These are the activations of a small neural network, seen along a few directions. Each row is one input.
Each table varies a few parts of the input and shows all the possible inputs, shuffled.
Descriptions start from the smaller parts, as in this example, which fits no table here: line(6) and (point or line(11) or (values(2) and ring(8))).
Shared parts are said once, and a part with two or three values counts as separate values.

Other details of the inputs shift rows strongly along two fixed directions, in all tables alike. That doesn't count.

Rows:
row 1: [  1   8 -22  10  -1   9 -22  10  12 -17  10  -8  -9 -18   2 -20 -13]
row 2: [-25 -15 -36 -30  25 -21 -22 -24 -17 -50  23 -16  20   6   0  -8   9]
row 3: [-14 -25  12 -16  -4   2  17 -38 -23  32 -17  11   2  12 -11  19  24]
row 4: [-23 -30  -7 -20   1   4  -1 -30 -21   2 -21   8  -4   6  -3   2  22]
row 5: [ 23  24  37  27  -2  -7  29  10   5  52   0   0   5  14   1  14 -19]
row 6: [-21 -25  -2 -29  10   8  -5 -18 -16  -8 -10  26   8  13 -19  16  25]
row 7: [  2 -13 -14 -19  -6  -6   2 -20  -5  -8 -10  -5  -3   2  -1  13  25]
row 8: [-10 -14  11 -15  -6 -13  15 -25 -13  16 -21   9  -5  16  -4  27  19]
row 9: [  2  19  15  28   6   6   1  18  12  27   8   3  -8  -6   0  -9 -32]
row 10: [ -5  15  -6  17   5   6  -4  21   9  -8  -5  -9  -6  -8   1 -11 -24]
row 11: [ -5  18   8  16  31 -20   2   9 -10   3  34 -12  23  16   0  -7 -35]
row 12: [ -2  12 -37   6   3   7 -29  27  17 -50   4 -15 -13 -25  12 -31 -18]
row 13: [-19  -5  -8   5   8   6  -7   5   5  -8  -7   0  -9  -9   1  -2  -8]
row 14: [ -6  -6 -26  -2   0   7 -19   5   7 -31   2  -7  -6 -18  11 -16   1]
row 15: [ 32  29  34  22 -11  -4  31   2   8  49  17   1  11   0   3  12 -11]
row 16: [-11 -26 -12 -21  -8   3  -1 -24  -8 -15  -5  -4   0  -4   2   3  30]
row 17: [-15 -15  11 -15   0  -3  21 -27 -12  19 -19  10  -1   8  -6  22  20]
row 18: [ 23  17  49  20   2   6  23  19   0  46  19  18  23  20 -12   5 -18]
row 19: [ 10  10  36  22  -1   1  25   3  -2  47   2   6   8   6   7   7 -13]
row 20: [25 15 30 17 -9 -1 19 -8  3 48 17  8  7  2  6  1 -5]
row 21: [  3   8 -14  12  -3   9 -18  15  14 -17  14 -12  -9 -14   5 -26 -14]
row 22: [-16  -2 -24  -1  10   0 -17  13   9 -29 -16  -7 -18  -5   1  -5  -8]
row 23: [  9  -2 -11  -7  -4  -6  -2  -2   3 -10  -4  -5  -4  -2   8  -1  10]
row 24: [ 13  17 -15   9  -8  -5 -15  19  12 -19   5 -13  -9 -10   6  -7 -16]
row 25: [-19 -19  -5 -15  -1   2   6 -13 -12 -11 -20  -4  -3   5  -3   1  16]
row 26: [ 10   5  12  -4  -6  -5  18 -15   3  20   4   6   1  -3   1  15  11]
row 27: [  5 -15  10 -25 -15 -16  18 -38 -12  18 -10  10  -1  10  -2  33  34]
row 28: [ -5  -8  21   4  -3   4  14 -11 -10  29  -4   2   1  10  -4   1   2]
row 29: [ -3  12 -12  13   1  -4 -16  27   6 -23 -10  -9 -12  -3   9 -15 -24]
row 30: [-13  -6 -21  -1   5   1 -14  16   4 -32 -15 -16 -12   0   2 -13  -4]
row 31: [ -1 -15  -8 -25   1   6 -11 -11 -10 -14   5  16  15   1 -16   7  26]
row 32: [-25 -32  -2 -19  -1   4   6 -24 -17  -5 -20  -1   0   6  -3   8  26]
row 33: [ -3  -5  -8  -2  -1   2  -4  -8   7  -6   4   1  -5 -14   4   4   7]
row 34: [ -6 -22  -5 -33   3   4  -8 -23 -11 -12   3  24  11   2 -16  16  37]
row 35: [-24 -22 -26 -24  11  15 -25   1 -11 -40 -11  12   4   3 -18  -4  11]
row 36: [  0 -13 -12 -20  -3  -8   1 -20   0  -7  -9   1  -7  -1   0  16  25]
row 37: [ -6  10 -16  14   0  -1 -19  32  10 -33  -7 -17 -14  -3   6 -19 -25]
row 38: [  0  16  -6  17  -1  -3  -9  24   7 -10  -7 -10 -10  -1   3  -6 -25]
row 39: [ 30  24  18  20  -8  -6  13  20  16  20  16 -11   2   2   9  -3 -14]
row 40: [-14   6 -19  18   9  12 -20  26  11 -24  -3 -12 -10 -16   4 -19 -27]
row 41: [-16   8 -31  11  11   9 -27  32  11 -46 -10 -13 -15 -17   8 -31 -27]
row 42: [  7 -19  15 -27  -6   2   9 -20 -15   9   9  19  22  13 -15  13  35]
row 43: [ 26  18  33  13 -12  -4  30   0   6  38  15  -2  10   4   5   7  -3]
row 44: [  9 -17  10 -25 -17 -16  18 -36 -18  17 -12   8   5  13   4  25  35]
row 45: [ 14  20  21  20  10  11  -2  32   5  14  15  16  13   7  -5 -10 -28]
row 46: [ -2  12 -24  13   4   9 -27  16  20 -23  13  -6 -16 -23   4 -22 -19]
row 47: [-11 -22 -17 -19  -5   3  -3 -27  -8 -13  -8  -1   0  -7  -1   9  28]
row 48: [ 32  25  27  16   1   4   4  23   9  24  29  18  21   2  -3  -5 -14]
row 49: [ 30  26  21  20 -15 -10  10  19  12  18  16 -10   1   2   9  -1 -17]
row 50: [ 14  19  17  22   3  -5  12  19   7  21  -3  -3  -2   8   8  -3 -20]
Description of these inputs: values(2) and (point or (line(4) and (point or line(5)))).
Q: The inputs of row 13 and row 33 match in every part but the values(2) part. If row 37 is changed in the same way as row 13 into row 33, which row does it become?
A: row 49
Q: The inputs of row 42 and row 18 match in every part but the values(2) part. If row 21 is changed in the same way as row 42 into row 18, which row does it become?
A: row 28
Q: Start at row 44 and move only the line(5) part, one step at a time. The first step leads to row 23. Which rows follow, in order?
A: row 12, row 14, row 20
Q: Change only the values(2) part in row 16. List by row number the other rows that result.
A: row 32
Q: Start at row 6 and move only the line(4) part, one step at a time. The first step leads to row 35. Which rows follow, in order?
A: row 45, row 18
Q: Change only the values(2) part in row 20. List by row number the other rows that result.
A: row 4

Rows:
row 51: [-11 -28   3 -30  -1   1   8 -30 -19   2 -11  15  10  13 -12  19  36]
row 52: [ -6   3 -19  -1   6  -1 -13   6   3 -24   4 -10  -2  -6   0  -8  -6]
row 53: [ 2  3 15  3  3 -5 12 -4 -2 17  6  0  6  8 -3  8 -2]
row 54: [19 13 18  9 -3 -3 10  0  5 23 20  5 10  0  3  2 -4]
row 55: [ 15  22  -2  18   1  -5  -8  20  14  -4  20 -11  -1  -7   6 -11 -23]
row 56: [ -9   6 -21  11   4   9 -21  25  16 -28  -5  -9 -17 -16   3 -16 -18]
row 57: [  4 -11   8 -16  -3   1  10 -17 -10  10  -1  11  12   8  -8  14  21]
row 58: [ -8 -18   7 -19   1   1   5 -19 -17   7  -8  15   9  14 -11  13  21]
row 59: [-24 -23 -39 -26   4   0 -19 -12  -8 -47 -19  -7  -8  -6   1  -4  19]
row 60: [ 7  9 19 10  1 -5 16  3  1 21  3  1  4  7  4  7 -7]
row 61: [ 19  14  16  10  -5 -10  14   1   4  22   9  -1   3   4   8   5  -5]
row 62: [  9  12  26  18  -3   0  16   5   3  38  -2   7  -2   5   0   8 -13]
row 63: [ 7  8  6  5  2  3  3  3  2  8 12  3  8 -3  0 -3 -5]
row 64: [ 10   7   0   7 -10  -1   0   5   7   2   1  -8  -6  -5   8  -5  -4]
row 65: [  2   5 -17   3  -5   2 -14   8  11 -17  -2  -6 -14 -13   6  -8  -4]
row 66: [-15 -22   5 -20   0  -8  12 -29 -21   9 -19   9   4  15  -4  17  23]
row 67: [-16  -6 -25  -4  11   9 -25  12   5 -39   3  -4  -4 -12  -1 -18  -5]
row 68: [  6  11  18  14   6   3   6   8   0  22  12   7  10   4  -2  -3 -16]
row 69: [-12   2 -19  10   3   8 -19  21   6 -25  -9 -11 -14  -8   4 -21 -18]
row 70: [-16  -3 -18  -1  10   1 -17   6  -2 -24  -2  -6  -4   0  -3 -11 -10]
row 71: [ 18  22  16  25  -6   2  11  19  12  20   7  -7  -2  -4   7  -6 -21]
row 72: [ -4 -13  12  -7  -7  -1  16 -16  -8  17 -12   1   0   7  -1  12  16]
row 73: [ -3 -21 -10 -28  -6  -2  -4 -22 -11 -13  -4   8   5   4  -6   9  32]
row 74: [ 5  9  0  8 -4  3  1  7  8  5 -3 -2 -7 -7  3  0 -7]
Q: What do these inputs look like to the network?
A: line(4) and line(6)
Q: The inputs of row 67 and row 56 match in every part but the line(6) part. If row 68 is changed in the same way as row 67 into row 56, which row does it become?
A: row 62
Q: Start at row 70 and move only the line(4) part, one step at a time. The first step leads to row 53. Which rows follow, in order?
A: row 52, row 55
Q: Change only the line(6) part in row 52. List by row number the other rows that result.
A: row 57, row 59, row 63, row 71, row 74
Q: Start at row 73 and move only the line(4) part, one step at a time. The first step leads to row 57. Which rows follow, in order?
A: row 51, row 58

Rows:
row 75: [ 32  29  42  27   3  -9  26  16   4  42  36  -4  28  12   8  -4 -24]
row 76: [-14 -21 -11 -21  -4   1  11 -25  -6 -11 -15  -8  -2  -6  -1  15  29]
row 77: [ -4   1 -21 -13  10 -12 -20   6  -4 -34   7   0   5   5  -2  -2  -3]
row 78: [ 12   7  25   2  -5  -9  32 -14   3  38  -3   4   2   6   0  31  11]
row 79: [ 12  16  26  18  -1  -6  27 -16   8  51  14   1   1  -6   6  18  -7]
row 80: [ 32  25  46  28  -1  12  23  22  11  48  31  14  23   1  -1  -4 -18]
row 81: [ 18   8  28   2   0 -11  23  -9 -10  29  20   0  25  18  -2   8   2]
row 82: [-16  -6  -6  -1   7   1  -4   6  -4  -9 -19  -1  -9   7  -3   0  -6]
row 83: [ -3  15 -20  14   4   4 -13  27  23 -30   3 -19 -14 -20   6 -11 -20]
row 84: [ 17  29   5  20   8  10 -17  40  19  -5  19  14   4  -9  -6 -10 -30]
row 85: [-20 -13  -8   0   6   8  -3   6  -6 -16 -15  -9  -4  -1   3 -14  -3]
row 86: [  7   9 -14  12 -12   3 -17  22  13 -18  -6 -13 -19 -10   9 -18 -14]
row 87: [ 12   9  25   1  -5 -11  31 -14   3  37  -5   8   2   5   1  34   9]
row 88: [ -5 -12 -12 -24   7 -13  -6 -15 -14 -19   3   2  10  14  -6   8  17]
row 89: [-14 -19 -11 -20   7  10 -15 -25 -10  -4   8  20   4  -6 -11   0  19]
row 90: [-19   8 -14  21  14   6 -20  15   6  -8   1  -8 -13 -10   4 -21 -32]
row 91: [  0  -5 -20  -1 -14   5 -13   5   3 -22 -14 -14 -15 -10   8 -17   3]
row 92: [ -6 -12  26  -1  -3   0  28 -17 -17  34 -15   3   8  18  -5  14  10]
row 93: [-26 -28  -5 -19   1   0   3 -19 -18  -8 -26   1  -4  12  -7   9  19]
row 94: [  0  11 -18   9   8  18 -33  38  17 -37  16   1  -1 -16  -7 -26 -21]
row 95: [  6  25  -7  29   5   9  -3  36  28 -17  13 -22  -8 -25  15 -21 -30]
row 96: [-18  -7  -8  -5   6  -2  -6   3  -6 -11 -22   4  -9   7  -3   4  -4]
row 97: [-12 -26 -18 -20 -13  -4  -7 -40 -14   2 -17   2 -16  -3   5   4  26]
row 98: [  5  13  -8   6   8  -7 -15  20   4 -23  21 -10   8   2   1 -14 -19]
row 99: [  3 -14  -1  -7 -17   1   7 -13  -6   2 -15  -6  -7  -1  10  -4  19]
row 100: [ -9 -23  -8 -30   2   7  -8 -18 -11 -12  -7  21   7   6 -17  13  31]
row 101: [ 20   3  20   2 -19  -9  18 -11  -2  35 -13   5  -7  11   4  15  10]
row 102: [ -1  -7  -5  -8   2  16 -10   5   0 -13   8   9  10  -5 -10  -8   8]
row 103: [  9   8 -12   4 -12  -5 -12  12   8  -9 -15  -2 -18  -5   8  -3  -7]
row 104: [-18 -24 -16 -29   9 -13  -8 -42 -23  -9   7   4  10   8  -5   6  25]
Q: What do these inputs look like to the network?
A: values(5) and (point or line(5))
Q: The inputs of row 90 and row 104 match in every part but the values(5) part. If row 96 is changed in the same way as row 90 into row 104, which row does it become?
A: row 77
Q: Change only the values(5) part in row 86. List by row number the other rows that result.
A: row 83, row 93, row 94, row 98
Q: Change only the values(5) part in row 82. List by row number the other rows that result.
A: row 78, row 88, row 100, row 101
